Each row below is a small network's average activation on inputs in which a field has the value named, seen along a few directions.
Values that are neighbours, or in one group, have similar rows; names and order tell nothing.
In the rows, 128 means zero.

Other fields shift rows strongly along two fixed directions, in all tables alike. That doesn't count.

Values of U:
u14: [156  81  87 148  91 162 149 132  65 163 166 147 105 163 141 113 130 164
 131 116  87 148]
u4: [120  81 144 130 114 147 138 135  82 118 122 122 120 127 154 124 115 172
 124 117  81 145]
u9: [141  79 130 136 124 158 152 144  70 135 139 118 112 139 153 126 120 178
 127 118  81 136]
u12: [134  95 121 106 139 140 129 146  98 126 141 129 109 133 156 117 114 174
  82 140  83 149]
u15: [ 93 195 138 134 104  89 105  73 200 120 112 148 144 127  99 132 160  38
 158  85 201 104]
u16: [132 136 114 146 113 121 139 119 143 129 124 137 139 136 111 118 142 110
 144 138 163 121]
u13: [143 114 135 131 175 117 126 178 119  97 144  85 110  82 113 141  86 177
 110 214  62 156]
u7: [130 117 125  91 150 113 116 147 110 119 151 110 116 121 124 152  88 155
  98 161  79 165]
u3: [132  79  77 170  29 154 139  86 105 143 117 146 138 162 144 106 165  97
 162  42 172 102]
u6: [149 190 140 107 196 102  98 157 168 128 136 125 145  92  80 149 106 110
 122 210 145 126]
u10: [109 159 167 123 154 101 117 124 172  96 100 100 128  90 115 134 122  93
 134 153 153 124]
u17: [149  71  82 142  63 154 150 133  63 164 174 153 108 183 150 118 126 157
 120  67  77 140]
u18: [117 144 141  95 149 124 115 121 143 138 121 134 138 124 135 127 136 126
 115 143 140 126]
u2: [104 153 138 117 115 138 128 107 134 144 114 148 139 149 145 134 155 106
 134  81 165 104]
u8: [129 139 124 148 138 106 117 128 180 110 105 115 132 113 100 122 138  89
 154 143 162 112]
u1: [110 129 126 116 112 121 137 109 149 115 120 137 139 149 145 124 132 102
 120  86 152 136]
u11: [137 183 169 106 215 123 114 170 150 126 121 104 133  88 111 149 102 164
 102 211 110 124]
u5: [120 158 146 157 121 134 135  97 154 134  98 145 150 128 129 117 165  92
 167  79 191  88]
The values of U form a ring.
Going along U from u8 by way of its neighbour u13, in what order are u14, u12, u3, u5 met?
> u5, u12, u14, u3
Name the neighbours of u2, in listed order.
> u18, u11
Name the neighbours of u4, in listed order.
> u9, u10
Fewest steps between u1 and u16?
> 6
